These are the activations of a small neural network, seen along a few directions. Each row is one input.
In each table, some parts of the input vary, and every possible input appears once, in random order.
A made-up example of a description, with smaller parts first: line(4) and (point or line(9) or (values(3) and ring(5))).
Shared parts are said once, and a part with two or three values counts as separate values.
(in the rows, 128 means zero)

Other details of the inputs vary at random and push rows far along two fixed directions, the same in every table; ignore that.

A family of inputs:
r1: [122 168 115 190 135 146 116 130 142 151  83 150 146 111  92]
r2: [106 119 132 118 130 126 119 128 131 132 130 127 124 136 145]
r3: [116 128 119 152 130 180 154 114 121 129 118 161 128 143 116]
r4: [147 147 159 127 137  46  58 144 161 151 131  97 159  87 103]
r5: [121 132 138 105 124 116 123 133 128 130 132 131 129 146 136]
r6: [141 111 132 117 117 138 130 116 136 115 134 134 135 137 132]
r7: [138 112 138  52  57 131 127 119 147 113 140 109 141 121 195]
r8: [151 108 152  64  82 117 122 120 133 101 149 108 141 101 175]
r9: [144 116 147  58  67 136 131 124 127 103 129  88 143 120 200]
r10: [105 129 113 148 126 162 151 126 114 145 111 140 118 147 113]
r11: [115 111 131 171 209  37  84 158 121 149 154 114 122 136  79]
r12: [144 130 152 104 153  54  96 151 129 124 156  98 139 137 133]
r13: [116 146  97 143 123 163 158 127 124 135 110 156 108 151 120]
r14: [114 128  98 150 117 168 158 124 119 141 108 141 110 147 114]
r15: [113 170 111 180 136 152 120 124 147 150  77 142 126  94 108]
r16: [101 132  93 153 129 170 153 122 128 137 111 150 104 141 131]
r17: [128 107 136 169 201  31  86 160 112 153 153 104 127 142  60]
r18: [123 133 102 151 124 170 160 114 130 135 127 154 112 128 109]
r19: [124 124 118 110 101 132 138 133 121 129 131 128 131 118 155]
r20: [133 106 161  51  78 146 121 105 143  95 136 110 133 113 195]
r21: [125 124 108 156 135 164 156 115 121 132 117 141 107 138  93]
r22: [132 120 143  60  79 135 124 123 136  99 133  96 138 114 216]
r23: [150  99 157 114 152  62  96 137 122 119 153  95 133 121 104]
r24: [158 160 162  65  60 119  94 128 164 110  96 106 153  89 177]
r25: [133 111 134  98 111 138 126 111 142 108 134 121 118 121 154]
r26: [140 101 165 100 136  88 102 125 130 123 151 101 136 130 114]
r27: [142 129 137 108 117 128 135 123 129 117 149 116 135 111 148]
r28: [119 138 112 161 156 157 148 122 119 124 126 137 110 122 122]
r29: [129 136 114 164 149 158 156 124 110 130 122 131 115 129 102]
r30: [137 102 143 108 130  77  95 137 140 128 150 112 147 146 133]
r31: [113 149  97 155 125 166 163 132 115 142 123 143 121 129 136]
r32: [151 137 143  91 113 132 135 124 128 101 137 117 129 123 157]
r33: [116 147  98 145 125 161 159 135 109 130 107 155 110 139 128]
r34: [139 155 139 135 102 127 104 124 145 140  88 112 141  95 119]
r35: [117 108 147 170 206  36  78 153 125 159 162 123 145 160  64]
r36: [143 130 131  99 110 141 139 116 136 109 130 134 118 134 136]
r37: [113 129 100 166 136 156 149 136 109 137 113 154 127 143 121]
r38: [114 130 104 156 138 174 156 119 115 120 113 150 104 119 126]
r39: [130 144 108 145 132 167 161 125 112 119 113 156 108 129 115]
r40: [127 127 109 157 130 173 156 122 112 121 115 156 125 131 120]
r41: [113 133 117 157 144 156 149 119 124 144 134 154 119 130  97]
r42: [141 113 150 115 147  68  95 145 128 126 155 101 155 138 140]
r43: [ 99 139 104 149 119 169 157 125 121 150 121 156 121 138 125]
r44: [133 124 153 149 199  56  95 141 128 141 159 128 125 146  63]
r45: [144 122 140 124 133 127 128 126 125 113 141 121 143 128 140]
Each input here is: values(5) and (point or (values(2) and line(4))).
Q: The inputs of r16 and r30 match in every part but the values(5) part. If r15 is changed in the same way as r16 into r30, which row does it become?
A: r1
Q: Change only the values(5) part in r37. List by row number the other rows that result.
A: r11, r17, r19, r33
Q: List by row number the other rows that have the values(5) part in common with r7.
A: r4, r8, r18, r19, r27, r31, r41, r43

A family of inputs:
r46: [107 149  94 176 112 185 144 117 132 151  82 155 113 122 103]
r47: [148  92 167  85 150  52  82 139 134 106 172  96 135 126 128]
r48: [121 123 106 176 164 151 151 134 107 132 128 152 106 139  89]
r49: [126 131 137 169 162  71  85 137 145 160 120 127 128 134  60]
r50: [143  98 173  83 154  52  87 126 139 115 171  86 127 125 127]
r51: [118 120 127  72  64 172 151 116 124 109 124 133 129 131 197]
r52: [115 125 102 175 164 147 155 121 117 134 132 158 110 143  92]
r53: [137 120 131  69  77 187 152 109 133  94 127 130 114 123 186]
r54: [125 117 128  76  61 172 154 119 119 112 123 130 133 131 197]
r55: [118 130 104 171 168 150 153 119 124 138 134 157 104 146  93]
r56: [101 136  90 163 131 185 174 123 115 137 122 165 110 142 113]
r57: [134 100 159  84 149  38  81 146 134 116 163  95 144 141 145]
r58: [145 168 134 171 175  65 100 150 134 141 126 120 128 121  70]
r59: [147 102 159  88 145  42  83 150 127 120 160  86 153 146 141]
r60: [133 141 132  99  84 144 119 127 141 123 106 108 141  87 178]
r61: [143 137 149 104  93 156 113 105 141 104 120 131 161  98 171]
r62: [119 127  94 170 135 186 178 116 111 131 117 164 110 140 114]
r63: [103 158 119 203 156 161 131 133 140 154  95 159 135 131  92]
r64: [117 132 101 176 154 148 155 136 109 147 133 145 123 150  88]
r65: [150 162 137  94  81 139 126 127 138 109 105 115 137  97 168]
r66: [162  91 166  93 143  50  90 134 132 114 172  89 151 135 128]
r67: [121 126 129  69  67 175 149 113 130 113 127 132 123 134 197]
r68: [104 138  87 166 137 179 172 132 106 136 105 162 111 152 127]
r69: [138 150 135  97  85 141 123 128 141 121 106 114 140  87 179]
r70: [133 136 141 162 165  74  90 140 143 157 121 136 136 132  54]
r71: [122 167 107 160 120 188 155 116 134 150  83 170 127 124  88]
r72: [110 135 102 176 154 145 149 138 102 153 125 148 121 156  96]
r73: [146 157 135  98  83 141 123 128 142 115 105 114 138  90 174]
r74: [120 133 127 179 175  72  90 146 137 160 125 110 135 109  79]
r75: [133 111 131  88  86 145 145 124 126 114 141 122 137 129 168]
r76: [106 127 110 172 167 148 154 120 111 135 126 146 101 135  88]
r77: [137 106 160  81 153  42  80 144 141 120 166  95 138 144 145]
r78: [134 112 135  77  70 181 162 105 120  97 120 120 122 116 185]
r79: [153  94 172  91 146  53  90 133 125 114 166  77 142 127 124]
r80: [146 116 131  76  69 188 155 115 119  93 122 122 130 125 183]
r81: [103 147  98 188 146 142 123 127 134 160  98 139 123 120  89]
r82: [120 120 128 158 189  74 110 142 130 150 166 128 120 148  76]
Q: What is each input in this table made of?
A: values(2) or line(11) or (line(4) and line(6))
Q: Change only the line(6) part in r62. List by row number the other rows that result.
A: r48, r54, r68, r75, r78

A family of inputs:
r83: [144 149 146  71  72 141 122 138 138 106 117 114 140 106 195]
r84: [140  93 148 102 141  69 104 137 131 124 154 121 129 158 113]
r85: [128 118 152  84  95 120 114 115 152 117 126 112 148 128 179]
r86: [127 122 142  82 103 130 114 112 142 110 115 132 135 123 155]
r87: [ 90 128 103 217 197 131 153 139 102 169 137 157 115 164  57]
r88: [153 125 115  82  61 244 198  94 108  76  94 133 114 131 189]
r89: [ 94 116 104 212 202 118 121 139 123 166 129 161 102 152  44]
r90: [141  98 180  92 157  18  54 135 156 125 158 100 149 130 118]
r91: [139 119 121  85  93 142 152 134 117 101 132 124 120 136 180]
r92: [141 119 157 110 170  27  70 148 143 131 158  98 143 120 134]
r93: [103 169  98 198 139 189 154 127 123 161  91 175 112 150  86]
r94: [124 118 132  80 100 133 144 130 115 122 144 116 138 127 181]
r95: [110 159  91 213 179 110 127 148 122 178 103 145 125 120  61]
r96: [100 163  78 189  96 235 181 111 124 154  56 187 108 120 102]
r97: [138 103 162  94 159  38  91 152 118 130 179  94 142 129 138]
r98: [152 101 175  92 166  49 103 124 131 120 192  92 122 121  95]
r99: [146 161 134  72  52 216 168  95 147 100 109 135 112 102 170]
r100: [111 163  92 224 178 124 134 151 116 167  97 152 113 112  60]
r101: [138 100 137  60  79 119 131 130 134 107 143 104 147 152 186]
r102: [107 122 102  83  48 248 175  99 126 103  88 157 111 122 190]
r103: [ 94 120 104 220 203 116 119 136 120 172 135 153 103 158  48]
r104: [164 132 156  93  83 152 123 108 134 101  98  95 143  85 154]
r105: [100 165  75 189 108 228 176 113 118 150  56 185 106 118  90]
r106: [163 142 160  98 108 150 122 120 129  98 112 104 139 107 146]
r107: [176 114 170 109 122  68  81 123 152 113 151 102 164  84 110]
r108: [115 172  99 185 157 150 140 150 120 155 107 158 115 132 100]
r109: [132 110 154 102 143  73 111 148 113 121 165 105 132 125 145]
r110: [142 120 140  89  86 210 176  99 102  88 115 121 124 115 174]
r111: [147 129 148 119 139  47  77 150 142 143 133  96 146 101 122]
r112: [137 130 144  99  69 132 110 115 147 132 104 115 144 111 154]
r113: [143  94 165  73 129  49  75 149 139 110 168  79 139 110 167]
r114: [130 122 148 112 153  48  74 137 141 136 154  99 152 130 135]
r115: [141 113 140  81  99 159 140 102 144 102 145 113 105 106 148]
r116: [ 89 135  78 217 192 137 133 142 110 171 131 150 110 149  71]
r117: [125 124 112 186 174 175 149 118 108 123 114 133 101 125  87]
r118: [170  97 166  81 155  43 101 125 140 108 186  90 118 136  99]
r119: [100 156  86 213 202 120 139 140 121 166 117 158 115 140  78]
r120: [138  92 166 104 164  12  59 152 137 113 177  74 135 119 130]
r121: [129 102 156  99 153  41  86 146 116 137 180  91 153 139 131]
r122: [120 140  78  88  44 247 212 111 112 108  94 158 114 143 210]
r123: [136 130  84 207 168 186 182 116 107 126 130 185 107 146  62]
r124: [134 141 143  61  38 191 138 113 147 107  95 139 138 121 192]
r125: [ 86 157  71 188 122 239 217 118  86 128  93 180  92 137 131]
r126: [112 168 102 203 195 105 121 159 122 172 121 146 124 140  65]
r127: [116 161  98 190 172 178 171 102 131 139 114 167  87 124  67]
r128: [109 145 105  92  46 230 177  99 138 111  85 146 136 125 213]
r129: [121 159 113  82  37 245 170 106 133 107  71 163 124 121 183]
r130: [101 155  92 221 171 127 132 142 127 179  97 146 129 132  56]
r131: [135 109 170 105 150  41  68 128 151 131 153 102 146 135 126]
r132: [131 113 120  80  56 187 164 105 123 107 118 139 121 154 185]
r133: [127  91 154  77 112  81  89 137 147 123 157  85 151 131 168]
r134: [106 148 105 229 185 104 118 143 130 181 104 144 128 135  40]
r135: [147 136 168 107 144  36  71 155 140 116 149  89 146 117 130]
r136: [129 158 113 207 186 119 134 121 135 161 119 142 100 108  25]
r137: [140 120 118  83  94 141 149 132 119 110 134 126 121 141 181]
r138: [127 148 134  81  61 168 135 127 146 121 106 120 151 128 188]
r139: [118 100 137  94  92 143 122 122 141 121 134 111 137 132 174]
r140: [168  87 179  78 128  77 103 120 131  96 186 106 158 110 136]
r141: [126 112 127 102 117 122 118 136 130 121 140 112 124 118 168]
r142: [107 151 105 211 206  93 123 142 120 143 123 145 111 133  74]
r143: [135 132 142  71  84 134 125 123 140  98 120 114 136 104 205]
r144: [115 109 138  90 101 133 140 128 122 126 145 113 146 141 168]
r145: [107 161 109 191 151 153 138 140 130 159 104 154 127 149  86]
r146: [ 95 124 109 195 203 119 140 138  97 158 135 164 107 154  40]
r147: [117 124 106  79  60 201 160 117 130 114 113 126 124 116 213]
r148: [105 161  89 223 179 110 118 144 118 182 106 144 127 127  51]
r149: [123 119 105  86  46 220 188 109 124 105 105 145 125 154 198]
r150: [121 108 144  75  68 167 148 108 120 115 133 128 133 137 184]
r151: [163  86 164 105 142  81  87 122 144 102 175 107 147 107 121]
r152: [159 116 171 121 176  68  86 122 133 105 142  91 139 112 111]
r153: [149 101 151 104 156  28  92 151 123 107 170  91 131 144 127]
r154: [136 144 131 107  75 134 126 125 135 112 100 111 135  92 166]
r155: [168 105 173 116 167  47  75 121 152 106 172 111 157 105 106]
r156: [144 136 159  77 105  71  76 143 142 128 146  89 161 125 161]
r157: [ 94 157  44 184 110 249 215 117  93 144  91 186  98 165 128]
r158: [179 121 180 106 146  57  73 135 151 110 168 107 162 104 104]
r159: [ 94 124 107 205 194 131 148 136 102 163 131 171 105 158  48]
r160: [120 113 111 153 171 112 133 137 112 137 132 151 111 165  72]
Q: The inputs of r146 and r86 match in every part but one. If r87 is changed in the same way as r146 into r86, which row does it become?
A: r85
Q: What is each input in this table made of?
A: line(6) and (values(3) or line(10))
Q: Change only the values(3) part in r152. List by row number the other rows that result.
A: r127, r155
Q: Change only the line(10) part in r129. List by row number the other rows that result.
A: r83, r93, r108, r124, r126, r135, r138, r145, r156
Q: List by row number the other rows that have the line(6) part in common with r149.
A: r84, r88, r91, r101, r118, r122, r123, r132, r137, r153, r157, r160
Q: Change only the values(3) part in r107. List by row number the other rows that result.
A: r104, r136
